Each row has a name. Each question is about the rows just above it.

4 2 -1 2 10 13 -1 14 14 4 10 17 12 13 2 4 8 1 3 2 14 3 5 3 19 2 -2 1 7
 31 2 1 3 9 0 46 -1 -1 10 4 5 22 4 3 -1 1 0 87 5 2 8 20 4 -> J
1 7 -3 5 5 1 -7 27 27 3 8 22 7 1 12 5 4 3 1 4 14 3 -5 8 9 4 0 1 9 15 1 3
 5 18 5 78 1 1 7 2 8 2 6 0 2 2 0 33 5 1 4 58 4 -> B
2 6 0 5 11 6 -7 24 24 1 10 18 11 6 9 7 10 4 2 3 24 3 -1 16 7 6 1 5 11 16
 3 3 3 14 4 26 1 5 5 5 8 2 7 2 1 3 0 21 11 2 10 71 4 -> R
Right after 19 comes
2
Which row holds 1 7 -3 5 5 1 -7 27 27 3 8 22 7 1 12 5 4 3 1 4 14 3 -5 8 9 4 0 1 9 15 1 3
 5 18 5 78 1 1 7 2 8 2 6 0 2 2 0 33 5 1 4 58 4?
B
The entry that follows 31:
2

6 46 20 -42 35 -42 : H
-24 -71 -7 20 48 26 : X
-41 -14 40 27 40 7 : N
9 50 16 -37 19 -39 : U
-48 4 54 49 -62 8 : D
-41 -14 40 27 -40 13 : Y
-48 4 54 49 12 20 : Q
The row with -24 -71 -7 20 48 26 is
X
Right after 6 comes
46
What comes right after -62 in the named rows?
8
Right after -7 comes
20
The entry that follows -71:
-7

11 8 -8 13 -9 -8 -14 8 -35 -46 12 11 5 6 10 22 19 -13 14 -2 7 47 9 8 7
 -6 -1 -10 18 17 17 33 -11 4 -9 9 15 -24 13 0 20 -6 24 5 -22 12 37 -13 8
 -2 -3 0 -> K
-21 18 -24 11 3 14 -1 9 13 -26 14 -5 -4 -2 13 19 18 -25 15 9 -34 -15 16
 -15 -9 1 28 8 2 7 -18 14 -19 -43 20 -12 -16 -5 7 -22 9 6 1 -16 20 -5 13
 4 29 23 -21 -14 -> E
-21 19 -25 10 0 14 -1 9 13 28 14 -7 -3 -1 12 18 19 -25 16 11 -35 -16 16
 -15 -11 0 28 7 1 6 -19 14 -19 -44 24 -13 -17 -5 7 -22 10 7 1 -16 19 -6
 14 4 29 23 -22 -12 -> M
5 -1 -46 15 -5 -10 19 23 -47 25 34 31 -25 -5 27 49 44 -22 31 5 6 55 0 12
 20 25 -28 -34 -30 19 -13 55 -19 -4 -6 3 26 -15 2 -16 29 2 4 40 -10 0 37
 -15 -6 -12 10 -3 -> Z
-21 18 -24 11 3 14 -1 9 13 -26 14 -8 -4 -2 13 19 18 -25 15 9 -34 -15 16
 -15 -9 1 28 8 2 7 -18 33 -11 4 -9 9 15 -9 13 0 20 6 24 5 -22 12 37 -13
 8 -2 -3 0 -> P
Right after -28 comes
-34
Whose row is 11 8 -8 13 -9 -8 -14 8 -35 -46 12 11 5 6 10 22 19 -13 14 -2 7 47 9 8 7
 -6 -1 -10 18 17 17 33 -11 4 -9 9 15 -24 13 0 20 -6 24 5 -22 12 37 -13 8
 -2 -3 0?
K
Whose row is -21 18 -24 11 3 14 -1 9 13 -26 14 -8 -4 -2 13 19 18 -25 15 9 -34 -15 16
 -15 -9 1 28 8 2 7 -18 33 -11 4 -9 9 15 -9 13 0 20 6 24 5 -22 12 37 -13
 8 -2 -3 0?
P
Whose row is 5 -1 -46 15 -5 -10 19 23 -47 25 34 31 -25 -5 27 49 44 -22 31 5 6 55 0 12
 20 25 -28 -34 -30 19 -13 55 -19 -4 -6 3 26 -15 2 -16 29 2 4 40 -10 0 37
 -15 -6 -12 10 -3?
Z
The entry that follows -7:
-3
The entry that follows -17:
-5

16 -2 9 -23 -9 -2 26 -31 12 -23 -6 0 8 -2 -1 14 -73 3 3 5 -8 6 -54 11 -9
 -29 5 4 19 17 -1 -9 -8 12 2 15 9 6 -3 -3 -10 -32 -1 1 27 -31 -7 7 34 11
 12 0  L
16 -2 9 -23 -9 -2 26 -31 12 -23 -6 0 8 -2 -1 14 -73 3 3 5 -28 6 -54 11
 -9 -29 5 4 19 17 -1 4 -8 12 2 15 9 6 -3 -3 -10 -32 1 1 4 5 -10 2 5 1 34
 -6  F
29 -9 14 13 -17 1 28 -5 4 -2 10 -2 -6 -2 24 3 52 23 5 6 11 -7 9 -1 29
 -15 7 -23 -5 -13 -8 -31 -8 -8 22 -23 14 -17 12 2 -8 17 -1 -5 -20 3 -11
 -1 31 -5 15 -1  A
Right after 52 comes
23
The row with 29 -9 14 13 -17 1 28 -5 4 -2 10 -2 -6 -2 24 3 52 23 5 6 11 -7 9 -1 29
 -15 7 -23 -5 -13 -8 -31 -8 -8 22 -23 14 -17 12 2 -8 17 -1 -5 -20 3 -11
 -1 31 -5 15 -1 is
A
The entry that follows -13:
-8
Whose row is 16 -2 9 -23 -9 -2 26 -31 12 -23 -6 0 8 -2 -1 14 -73 3 3 5 -28 6 -54 11
 -9 -29 5 4 19 17 -1 4 -8 12 2 15 9 6 -3 -3 -10 -32 1 1 4 5 -10 2 5 1 34
 -6?
F
What comes right after 31 in the named rows?
-5

-14 87 23 6 3 -31 -1  W
-15 44 2 -23 17 -28 -20  S
-23 33 4 -12 15 -29 2  G
The entry that follows 23:
6
The entry that follows 3:
-31

-28 -2 6 -6 2 7 5 2 2 6 -4 -4 -6 -14 2 11 0 8 -3 -10 -18 7 -30 19 : pifav
3 18 -49 -9 -17 19 -11 -25 -1 39 -23 8 -36 4 -6 19 -75 -22 -47 -15 -4
 -36 17 -31 : guki
3 18 -49 -9 -17 19 -11 -25 -1 39 -23 8 -5 4 -6 19 -75 -22 -47 -15 -4 -23
 17 -31 : mefer
-28 -2 6 -6 2 7 -5 2 2 6 -4 -4 -6 -14 -11 -1 -7 -24 4 27 34 -10 36 -29 : par
-28 -2 6 -6 2 6 5 1 2 7 -4 -4 -6 -1 3 11 0 8 -3 -9 -19 7 -30 19 : Poda
Whose row is 3 18 -49 -9 -17 19 -11 -25 -1 39 -23 8 -36 4 -6 19 -75 -22 -47 -15 -4
 -36 17 -31?
guki
Whose row is -28 -2 6 -6 2 7 -5 2 2 6 -4 -4 -6 -14 -11 -1 -7 -24 4 27 34 -10 36 -29?
par

-45 39 -51 11 -23 -48 51 71  Pog
40 58 35 -33 45 30 -70 1  Pefom
-48 24 -82 41 -40 -73 74 62  Zedap
32 54 -48 1 72 47 -47 -54  konug
63 -56 -72 68 52 -56 51 74  zod
27 -18 37 -12 66 53 -48 -4  faza
73 -53 35 20 -9 -31 -56 -48  Munaz
-30 58 -32 27 54 -37 -25 48  lera
-13 60 26 -47 57 -71 58 63  Pof
-27 58 35 -33 45 30 -70 1  fid
56 -16 26 46 -25 55 -8 -56  kulu
36 54 26 -60 64 21 -60 -46  tukob
The entry that follows -8:
-56
What comes right after 60 in the named rows?
26
Right after -72 comes
68
Right after 66 comes
53
Right after 57 comes
-71

-68 26 -66 63 -43 58  mav
31 -13 39 -25 -34 -11  Gar
38 -13 59 -44 60 86  kovi
-19 8 -18 23 16 9  Ketan
18 -7 -25 8 71 21  podon
5 -36 30 -20 -43 -20  vobe
66 -17 79 -67 70 65  kuzem
Right after 59 comes
-44
Right after -66 comes
63
The entry that follows 30:
-20
What comes right after -67 in the named rows?
70
Right after -7 comes
-25

0 -18 -8 -24 -6 10 9 : famo
-49 -24 -30 -11 -32 -8 53 : lis
37 26 7 -31 68 31 -74 : Bap
-42 -27 -11 0 -48 -6 61 : Nake
14 6 -15 -28 34 42 -78 : sabi
-16 29 0 15 -12 25 11 : Dugil
-25 6 -16 -15 -7 11 -4 : zoto
Right after -48 comes
-6
The entry that follows 31:
-74
The entry that follows -7:
11
What comes right after 7 in the named rows?
-31
What comes right after 15 in the named rows?
-12
What comes right after 26 in the named rows?
7
The entry that follows 10:
9

-35 40 12 -18 -35 -12 -1 40 58 -25 -7 -17 : nimo
-48 -4 30 19 -16 18 24 -6 48 -5 15 -27 : niviz
-53 21 24 28 -27 4 23 23 60 -10 -7 -33 : Kiga
-53 1 34 16 -31 -11 24 17 42 -42 -9 -9 : Sosav
-56 11 -7 15 -21 -3 26 14 63 -13 1 -29 : Tus
-41 15 37 -4 -20 -12 8 14 32 -33 -3 -13 : rad
-63 14 28 42 -7 -12 33 16 48 -17 13 -25 : zap
-51 28 3 5 -14 -22 22 21 55 -20 -19 7 : lof
-34 43 21 2 -30 -4 2 21 59 3 -41 -21 : pilal
-41 12 31 39 -29 -8 25 36 53 -47 -14 -16 : pogod
-34 40 24 8 -27 9 9 13 50 -15 -42 -41 : Tor
The entry that follows 53:
-47
Right after 30 comes
19
The entry that follows 18:
24
The entry that follows 25:
36
Right after -15 comes
-42

-88 1 -43 -52 4 -30 -72 = pem
86 -27 87 81 -34 66 -26 = sof
-53 17 23 -45 33 -40 50 = Gak
18 74 67 16 6 -70 79 = Tonom
-71 -57 80 -29 7 74 44 = vor
What comes right after 80 in the named rows?
-29
What comes right after 66 in the named rows?
-26
What comes right after -71 in the named rows?
-57

12 -19 70 -48 -18 -> Por
-67 -8 -30 -68 -82 -> tib
-82 59 -81 78 53 -> Faro
68 62 -39 -23 4 -> voge
-40 -29 -67 -82 -47 -> mef
45 10 46 -81 -71 -> tutik
34 -32 -75 46 70 -> lisu
23 11 -59 21 -50 -> zadef
71 60 52 -49 57 -> Bana
What comes right after 59 in the named rows?
-81
The entry that follows -19:
70
Right after 11 comes
-59
Right after -75 comes
46
The entry that follows -68:
-82
The entry that follows -23:
4
Right after -48 comes
-18

32 55 39 -54 70  Zoz
-82 31 64 42 -51  Fovef
-56 19 11 2 -27  gid
-28 41 -29 -15 33  mub
18 -53 55 41 -81  gabad
Right after 2 comes
-27
The entry that follows -54:
70
The entry that follows 42:
-51
The entry that follows 32:
55

34 24 37 -61 -> difo
37 47 -56 23 -> vil
-36 -43 -52 -39 -> zizo
-38 23 37 -61 -> tiz
What comes right after 24 in the named rows?
37
The entry that follows -56:
23
The row with 34 24 37 -61 is
difo

54 -2 14 -6 -54 -9 -18 43 27 4 -12 8 -35 -7 -31 -> lofam
5 7 -52 -16 -51 -36 -19 -18 1 15 -31 16 11 -38 4 -> gub
54 -2 14 -6 -54 -9 -18 19 27 4 -12 8 -35 -7 -31 -> nul
18 40 -24 28 -24 25 -41 17 -54 -3 21 19 -61 6 -66 -> Dov
-1 18 -23 20 37 1 9 -21 -32 34 4 22 33 49 39 -> Busa
-12 -40 -13 -22 -46 -49 50 -7 2 -52 -34 -8 8 -61 5 -> Kozek
-29 33 -24 18 -51 2 -30 -40 -53 10 3 26 23 4 15 -> zuva
-24 -10 32 -1 -37 -29 -20 -35 64 -61 -22 31 19 22 7 -> bifut
30 -32 23 -2 42 -23 38 18 -24 32 -25 -35 -19 -16 -26 -> Vev
24 -4 23 35 36 0 -47 21 18 33 34 24 5 -1 1 -> Bib
0 -34 -32 -5 -51 16 32 -13 -28 8 1 -60 12 -15 5 -> Sor
Right after 10 comes
3
Right after -28 comes
8
Right after -36 comes
-19
Right after -53 comes
10
The entry that follows -46:
-49
What comes right after 43 in the named rows?
27
What comes right after 17 in the named rows?
-54

-27 -5 -37 -34 = Kod
-53 -39 -56 -40 = nuf
-27 -5 -69 8 = Tad
-22 -31 45 47 = fubaf
-53 -39 -23 -28 = Bab
-52 -18 -56 -21 = Tugo
Right after -31 comes
45
Whose row is -53 -39 -23 -28?
Bab
The entry that follows -18:
-56

-4 -5 42 -13 -40 38 -5 3 -14 10 3 -15 10 -39 -15 40 -11 12 21 8 -16 -3 9
 -43 -15 -24 -21 18 -16 7 21 25 -10 -29 4 22 -42 15  pebig
21 0 -13 -3 8 18 5 4 -12 -4 -9 8 28 2 3 15 2 0 2 4 16 1 -13 9 18 -12 -9
 0 6 6 2 4 -12 -8 -8 -2 4 -20  Fati
20 2 -14 0 -2 34 9 16 -14 -11 -37 2 39 7 8 14 5 -5 -8 4 17 -4 -1 4 10 -1
 -16 17 -2 -1 3 4 8 -5 -22 -3 9 -15  pudu
-6 7 5 -2 -2 11 7 6 4 -11 -1 8 -12 -5 15 -20 0 -2 -4 -5 13 -4 5 33 11 1
 7 2 -5 -3 -4 3 7 0 19 0 -5 6  kov
10 3 -2 -1 1 -13 -2 -6 8 1 8 3 8 1 -4 3 -3 3 5 0 2 5 -7 -2 0 1 -6 0 5 -3
 5 10 -14 2 -13 1 8 -2  tupi
-4 -5 42 3 -40 38 -5 3 -14 10 3 -15 10 -39 -15 -24 -11 12 21 8 -16 -3 9
 -43 -15 -24 -21 18 -16 7 21 25 -10 15 4 22 -42 15  notaf
17 22 -1 15 2 -16 2 -16 23 -12 4 23 9 -5 -15 -46 -3 5 7 -3 37 5 -8 -5 11
 -6 -1 5 -1 -2 6 22 -21 0 -12 12 24 -2  Sani
-6 -1 -5 -46 -26 5 13 18 10 -16 28 10 -14 4 64 40 -7 65 0 -3 -13 7 -3 3
 22 23 -5 -3 14 -35 0 10 -3 11 35 -23 -21 10  mesan
The entry that follows 64:
40
The entry that follows -22:
-3
Right after 34 comes
9
Whose row is -4 -5 42 -13 -40 38 -5 3 -14 10 3 -15 10 -39 -15 40 -11 12 21 8 -16 -3 9
 -43 -15 -24 -21 18 -16 7 21 25 -10 -29 4 22 -42 15?
pebig
Right after -35 comes
0
Where do 17 22 -1 15 2 -16 2 -16 23 -12 4 23 9 -5 -15 -46 -3 5 7 -3 37 5 -8 -5 11
 -6 -1 5 -1 -2 6 22 -21 0 -12 12 24 -2 appear?
Sani
Where do 21 0 -13 -3 8 18 5 4 -12 -4 -9 8 28 2 3 15 2 0 2 4 16 1 -13 9 18 -12 -9
 0 6 6 2 4 -12 -8 -8 -2 4 -20 appear?
Fati

10 -18 9 -4 15 24 -8 -45 -69 -6 30 -39 -9 -34 : T
10 -18 9 -4 15 24 -8 -45 -69 -6 14 -10 8 18 : C
10 -33 9 -4 15 24 -8 -45 -69 -6 18 -48 42 -2 : V
Right after 30 comes
-39
What comes right after 14 in the named rows?
-10
Whose row is 10 -18 9 -4 15 24 -8 -45 -69 -6 14 -10 8 18?
C

48 -14 34 -2 -6 50 -65 25 20 40 35 -> sak
48 -14 34 -2 -6 50 -65 -11 32 -48 23 -> giluz
48 -14 34 -2 -6 50 -65 -10 63 -36 64 -> mup
-1 54 10 -21 -17 25 17 -1 18 4 58 -> zelez
-38 54 10 -21 -17 25 -35 11 18 4 40 -> numat
Right after 63 comes
-36
The entry that follows -36:
64
What comes right after 20 in the named rows?
40

